A small network was shown many inputs. Here are its activations along a few directions, one row for each input.
In each table, some parts of the input vary, and every possible input appears once, in random order.
A made-up example of a description, with smaller parts first: line(6) and (point or ring(9) or (values(3) and ring(8))).
Shared parts are said once, and a part with two or three values counts as separate values.

Other details of the inputs shift rows strongly along two fixed directions, in all tables alike. That doesn't count.

Rows:
r1: [.09, -.02, .23, .04, .11, .15, .17, .04, -.09, .66, -.19]
r2: [.00, -.14, -.11, -.36, -.35, .24, -.08, .08, .07, -.01, -.14]
r3: [-.05, -.04, -.32, .05, -.02, -.21, -.07, -.21, .17, -.59, .33]
r4: [.04, -.12, .44, .41, .38, -.08, .28, -.35, -.23, .64, .00]
r5: [-.11, .31, -.11, -.07, -.19, .34, -.13, .32, -.01, -.16, -.11]
r6: [-.20, -.34, -.25, -.06, .33, .02, -.30, -.20, -.06, -.41, .06]
r7: [.11, .26, -.26, -.18, -.43, -.20, .04, .30, .00, -.04, -.02]
r8: [.00, .25, -.09, -.22, -.02, .16, -.05, .30, .03, -.10, -.41]
r9: [-.05, -.21, .09, .10, .13, .18, -.11, -.19, .04, -.01, -.03]
r10: [.39, .11, .40, .36, .19, -.21, .45, -.46, .16, .47, .15]
r11: [-.07, -.52, -.12, .25, .53, -.27, -.14, -.64, .01, -.40, .37]
r12: [-.17, -.48, -.18, .54, .40, -.53, -.02, -.38, .18, -.39, .27]
r13: [-.09, -.11, -.14, -.45, -.31, .17, -.04, .04, -.22, .03, -.09]
r14: [.21, .21, .43, .45, .55, .02, .26, -.29, -.10, .51, .01]
r15: [-.16, -.16, -.03, .31, .10, -.09, .00, .08, .08, .08, -.05]
r16: [.08, .20, -.22, -.49, -.25, -.15, .17, .10, -.13, -.02, -.15]
r17: [.06, .22, -.26, -.21, -.39, -.12, .14, .28, .16, -.06, -.06]
r18: [.11, .38, .39, .21, -.02, .38, .03, .00, .06, .38, -.04]
r19: [-.16, -.35, -.22, .03, .02, -.13, -.28, -.22, .21, -.46, .15]
r20: [-.09, -.12, -.19, -.42, -.24, -.06, .06, .16, -.18, .11, -.25]
r21: [.10, .22, -.19, -.30, -.35, -.12, .05, .20, .24, -.04, -.13]
r22: [-.07, -.39, .35, -.27, .47, -.45, .05, .48, .08, -.70, .33]
r23: [-.09, .28, -.12, -.31, .02, .09, -.01, .26, -.26, -.05, -.36]
r24: [-.11, -.08, -.18, -.18, -.45, .19, -.06, .22, .07, .00, .00]
r25: [.11, .37, .34, .25, .05, .15, .12, .12, .10, .45, -.20]
r26: [.16, .19, -.21, -.51, -.26, .14, .03, .02, -.01, -.07, .03]
r27: [.03, -.11, .51, -.60, -.05, .09, .07, .72, -.01, -.31, .27]
r28: [-.15, .00, -.20, -.03, -.27, .00, -.16, .45, -.10, .08, -.22]
r29: [-.12, -.44, -.13, .55, .29, -.38, -.21, -.48, -.02, -.44, .48]
r30: [.03, .03, .30, .22, -.06, .11, .10, .10, .13, .61, -.19]
r31: [-.11, .30, -.16, -.04, -.12, .12, -.04, .44, .03, -.09, -.27]
r32: [.28, .30, .29, .04, -.28, .14, .21, -.17, .19, .41, .17]
r33: [.03, -.11, .49, .38, .31, .15, .19, -.47, -.27, .57, .16]
r34: [.10, .27, -.21, -.21, -.50, .03, -.05, .18, -.04, -.11, .14]
r35: [.38, .12, .33, .28, .29, -.22, .44, -.46, .03, .54, .22]
r36: [-.06, -.09, -.16, -.24, -.34, -.04, -.06, .26, .20, .08, -.24]
r37: [.15, .29, .43, .75, .31, -.09, .18, -.12, -.13, .46, .12]
r38: [-.25, -.26, -.25, .24, .10, -.09, -.38, -.03, -.10, -.46, .17]
r39: [.17, .17, -.14, -.43, -.36, .15, .03, .02, .12, -.14, -.04]
r40: [-.07, -.13, .02, .43, .69, -.10, -.20, -.54, .06, -.63, .19]
r41: [.12, .01, .19, .26, -.28, -.08, .19, .12, -.07, .61, .01]
r42: [-.09, -.42, -.28, -.03, .16, -.31, -.10, -.17, .16, -.41, -.08]
r43: [-.19, -.36, -.24, .05, .31, -.19, -.20, -.08, .11, -.41, -.18]
r44: [.11, .41, .32, .34, -.10, .30, .02, .10, -.19, .38, .07]
r45: [-.20, .02, -.18, -.04, .39, .00, -.23, -.22, -.25, -.59, .03]
r46: [-.01, .27, -.11, -.34, .00, .38, -.15, .19, -.14, -.10, -.18]
r47: [.18, -.07, .19, -.04, -.04, .03, .27, -.05, -.04, .66, -.10]
r48: [-.16, -.03, -.07, -.19, -.27, .30, -.25, .23, .10, .01, -.17]
r49: [-.03, -.06, -.28, -.22, .12, -.23, -.05, -.39, -.13, -.56, .24]
r50: [-.20, -.03, -.14, -.10, -.30, .31, -.16, .31, .02, .00, -.09]
Description of these inputs: values(2) and (point or (line(4) and line(6))).
Q: The inputs of r38 and r28 match in every part but the values(2) part. If r39 is changed in the same way as r38 into r28, which row does it become?
A: r10
Q: The inputs of r44 and r37 match in every part but the values(2) part. If r2 is changed in the same way as r44 into r37, which row does it become?
A: r42
Q: Which other rows does r31 become when the values(2) part takes its other values? List them by row number.
A: r5

Rows:
r51: [-.13, -.26, -.16, -.16, .39, -.12, -.21, -.02, -.07, -.53, -.03]
r52: [-.09, .19, -.33, -.22, -.45, .08, -.15, .36, .09, .12, -.29]
r53: [-.09, -.02, -.40, .03, .08, -.14, -.28, -.30, -.04, -.53, .00]
r54: [-.12, -.06, -.04, -.40, -.21, .20, -.02, .55, -.08, .01, -.30]
r55: [-.21, -.34, -.46, .08, .07, -.21, -.18, -.16, .04, -.40, -.07]
r56: [.01, .08, -.35, -.42, -.37, .22, -.11, .15, -.06, .12, -.35]
r57: [.08, -.04, .42, .50, .64, -.17, .03, -.47, -.11, -.11, .30]
r58: [.22, .33, .49, .21, .11, .30, .22, .11, -.01, .45, .06]
r59: [.10, .21, .49, .03, .14, .29, .26, -.02, -.18, .54, .06]
r60: [.51, .17, .33, -.13, -.52, -.16, .60, -.20, .16, .72, .31]
r61: [-.08, .02, -.31, -.22, -.51, .16, -.16, .36, -.02, .12, -.22]
r62: [.14, .31, .24, .38, -.21, .14, .24, -.11, .02, .57, -.05]
r63: [-.11, .16, -.03, -.33, -.21, .10, -.12, .63, .03, -.01, -.24]
r64: [.12, .03, .06, .71, .43, -.13, .05, -.63, .11, -.01, .30]
r65: [-.09, .22, -.35, -.42, -.38, .28, -.07, .12, -.11, .07, -.23]
r66: [.11, .02, .52, .23, .01, .16, .17, .22, -.09, .58, .07]
r67: [-.03, -.33, .14, .57, .38, -.18, .02, -.71, .08, .13, .21]
r68: [-.21, -.06, -.11, .07, .27, -.19, -.17, .13, .02, -.66, .03]
r69: [-.25, -.36, -.08, -.12, .30, -.09, -.25, .00, .03, -.53, .01]
r70: [.13, -.25, -.08, -.41, .04, -.54, .14, -.01, .18, -.66, .43]
Q: The inputs of r53 and r57 match in every part but one. If r62 is changed in the same way as r53 into r57, which row does it become?
A: r68
Q: Describe the family of inputs behind these rows.
A: values(2) and (point or ring(9))
Q: Which other rows does r59 become when the values(2) part takes its other values? List them by row number.
A: r65

Rows:
r71: [.15, .42, .25, -.23, -.18, .12, .17, .53, -.10, .18, -.04]
r72: [-.04, -.18, .31, .24, -.07, -.05, .11, .23, .15, .24, .07]
r73: [-.28, .09, -.78, -.01, -.01, -.20, -.40, .00, -.01, -.81, -.13]
r74: [-.19, -.12, -.34, -.16, -.49, .08, -.27, .49, .16, -.03, -.25]
r75: [.15, .01, .36, .43, -.09, .05, .27, -.06, -.08, .93, -.04]
r76: [.07, .11, .09, .45, .40, .12, .01, -.75, -.06, .10, .11]
r77: [.01, -.16, .28, .03, .12, -.04, .18, .08, .04, .28, -.10]
r78: [.06, .41, .10, -.38, -.46, .25, -.01, .82, .11, -.06, -.10]
r79: [.10, .36, .13, -.76, -.24, .45, -.01, .48, -.11, -.04, -.21]
r80: [.20, .44, .33, .66, -.21, .24, .20, -.14, .11, .73, .04]
r81: [.10, -.21, .31, .25, .21, .19, .11, -.44, -.07, .59, .01]
r82: [-.32, -.49, -.38, -.50, .22, -.08, -.31, .05, -.01, -.80, -.09]
r83: [-.07, -.43, -.01, .57, .56, -.35, -.06, -.55, .10, -.06, .11]
r84: [.08, .33, -.05, .27, .01, .13, .04, -.23, .03, .24, -.16]
r85: [-.02, .00, .16, -.20, -.30, .06, .17, .48, -.08, .40, -.19]
r86: [.06, -.09, .34, .34, .70, -.24, .03, -.43, -.13, -.40, .49]
r87: [.39, -.15, -.42, -.50, -.55, -.66, .36, -.44, .33, -.31, .50]
r88: [.10, .27, .15, -.26, .08, .05, .06, .32, .03, -.14, -.06]
r89: [-.12, .00, -.29, .35, .34, -.09, -.22, -.59, -.13, -.44, .17]
r90: [-.27, -.46, -.41, -.01, .21, -.17, -.34, -.24, -.11, -.48, .05]
r91: [-.18, -.18, -.13, -.57, -.26, .16, -.10, .40, -.17, -.13, -.18]
Q: Describe the family of inputs behind these rows.
A: point or (line(4) and line(5))
Q: Which other rows does r88 become when the line(4) part takes its other values? List them by row number.
A: r77, r83, r84
Q: Which other rows does r86 become when the line(5) part takes its other values? List them by row number.
A: r71, r78, r79, r88

Rows:
r92: [.04, .36, .00, -.42, -.31, .19, .07, .48, -.14, .04, -.23]
r93: [-.07, -.17, .01, .14, .55, -.21, -.09, -.33, -.04, -.51, .29]
r94: [.22, -.13, -.73, -.64, -.75, -.56, .13, -.23, .33, -.51, .32]
r95: [.12, .15, .06, .42, .09, -.07, .08, -.16, .09, .34, -.06]
r96: [-.19, .03, -.46, -.17, -.20, .09, -.41, .15, .10, -.59, -.12]
r97: [.06, .11, .11, .23, .11, .16, .06, -.35, -.09, .31, .06]
r98: [.01, .16, -.26, -.35, -.40, .18, -.07, .32, -.08, .30, -.37]
r99: [-.09, .16, -.19, -.16, -.52, .18, -.06, .45, .11, .22, -.35]
r100: [-.11, .13, -.35, -.31, .00, -.10, -.17, .33, .03, -.69, -.14]
r101: [.15, .26, .33, -.38, -.16, .39, .23, .21, -.09, .47, -.15]
r102: [.05, -.01, .38, .32, .13, -.12, .19, .09, .12, .23, .08]
r103: [.01, -.18, .00, .43, .48, -.19, .07, -.65, -.05, -.04, .08]
r104: [-.21, -.26, -.28, -.40, -.05, -.02, -.26, .38, -.03, -.56, .00]
r105: [.04, .26, -.02, -.41, -.30, .09, .02, .56, -.06, .14, -.25]
r106: [-.19, -.11, -.28, -.26, -.08, -.04, -.26, .46, .11, -.64, -.01]
r107: [-.13, -.35, -.13, .24, .37, -.12, -.23, -.54, .02, -.38, .16]
r108: [.01, -.22, .16, .25, .06, .12, .08, -.24, -.01, .39, .04]
r109: [.00, .43, -.21, -.25, -.42, .38, -.08, .29, .03, .12, -.28]
r110: [-.02, -.13, -.04, .32, .53, -.43, -.07, -.15, .13, -.47, .17]
r111: [-.10, -.10, .01, -.08, -.01, .00, -.08, .29, -.02, -.23, .10]
r112: [.01, .00, .12, -.14, -.39, .26, .15, .18, -.01, .69, -.33]
r113: [.15, .13, .41, -.35, -.25, .39, .15, .25, -.07, .47, -.11]
r114: [-.18, -.20, -.23, -.01, -.12, -.06, -.13, .05, .00, -.03, -.14]
r115: [-.12, -.29, -.14, .32, .33, -.13, -.26, -.49, -.02, -.40, .22]
r116: [.00, .09, -.25, -.42, -.36, .20, -.03, .27, -.04, .31, -.44]
r117: [-.17, -.50, .05, .16, .50, -.39, -.03, -.22, .07, -.39, .15]
r118: [.18, .26, .33, .53, .11, .07, .28, -.37, -.12, .61, .05]
r119: [.06, -.29, .22, .29, .63, -.36, .11, -.38, .02, -.05, .17]
r120: [.25, .18, .68, .43, .17, .13, .23, -.14, .05, .45, .26]
r121: [.01, .00, .26, .40, .56, -.18, .06, -.39, -.04, -.22, .37]
r122: [.09, .27, .09, -.23, -.29, .45, .13, .02, -.09, .59, -.25]
r123: [.17, -.17, .64, .28, .23, .10, .33, -.15, -.03, .61, .20]
r124: [-.11, .17, -.25, -.02, -.06, .12, -.16, -.07, -.05, -.17, -.05]
r125: [-.07, -.30, .10, .17, .47, -.20, -.17, -.29, -.02, -.51, .33]
r126: [.27, -.14, -.50, -.79, -.62, -.62, .22, -.04, .32, -.63, .43]
r127: [.14, .02, .33, .05, .27, -.01, .26, -.17, -.10, .22, .01]
r128: [-.15, -.09, -.22, .07, -.15, .06, -.18, .09, -.02, -.11, .00]
r129: [-.23, -.32, -.19, .47, .30, -.36, -.16, -.32, .06, -.33, .13]
r130: [-.20, .00, -.60, -.21, -.12, -.14, -.32, .18, .00, -.45, -.23]
r131: [-.13, -.19, -.22, -.02, -.12, .09, -.18, .04, -.04, -.07, -.02]
r132: [.08, .23, .11, .07, -.45, .37, .07, .30, .05, .56, -.16]
r133: [-.18, -.01, -.58, -.30, -.11, -.02, -.27, .06, -.10, -.50, -.24]
r134: [.21, .14, .68, .38, .17, .13, .23, -.17, -.07, .48, .29]
r135: [.05, .09, .20, .35, .00, .14, -.02, -.26, -.05, .26, .12]
r136: [.04, .04, -.01, .64, .42, -.22, .03, -.52, .05, -.12, .14]
r137: [-.13, -.12, -.37, -.44, .04, -.18, -.22, .33, -.03, -.52, -.15]
r138: [.00, .04, -.05, -.22, .09, -.04, .00, .11, -.12, -.24, -.05]
r139: [.12, .00, .63, .44, .16, -.08, .34, -.04, -.01, .60, .17]
r140: [.17, .48, .31, -.17, -.23, .36, .19, .34, .01, .38, -.09]
r141: [.06, .06, .34, -.22, -.29, .17, .21, .43, -.06, .56, -.15]
Q: The inputs of r110 and r95 match in every part but one. If r139 is changed in the same way as r110 into r95, which row does it become?
A: r129
Q: Describe the family of inputs behind these rows.
A: values(2) and (point or (line(4) and ring(6)))
Q: Which other rows does r131 become when the line(4) part takes its other values? List them by row number.
A: r108, r128, r132

Rows:
r142: [.06, -.06, .22, .32, .26, -.18, .13, -.23, .01, .02, .22]
r143: [.10, .18, .13, -.23, -.48, .32, .14, .26, -.03, .57, -.18]
r144: [-.15, .08, -.53, -.49, -.28, .05, -.25, .22, .01, -.53, -.20]
r145: [.15, .22, .31, -.28, -.44, .34, .21, .37, -.05, .61, -.14]
r146: [-.18, .01, -.52, -.42, -.31, -.02, -.24, .31, .02, -.48, -.19]
r147: [-.18, -.14, -.41, -.57, -.21, -.05, -.22, .39, .00, -.48, -.19]
r148: [.15, .19, .16, -.25, -.48, .30, .21, .27, -.06, .72, -.25]
r149: [.11, -.08, .30, .32, .26, -.14, .16, -.23, .07, .15, .20]
r150: [.11, -.02, .21, .29, .29, -.15, .08, -.26, .01, .01, .24]
r151: [-.46, -.31, -.36, .29, .67, -.11, -.54, -.09, -.08, -.89, -.08]
r152: [.09, -.07, .18, .39, .19, -.12, .13, -.33, .08, .22, .15]
r153: [.10, -.01, .11, .37, .22, -.13, .06, -.37, .02, .10, .20]
r154: [.10, .01, .21, .25, .31, -.11, .13, -.31, .01, -.02, .22]
Q: Describe the family of inputs behind these rows.
A: point or (values(2) and line(6))
Q: Which other rows does r152 become when the values(2) part takes its other values? List them by row number.
A: r149
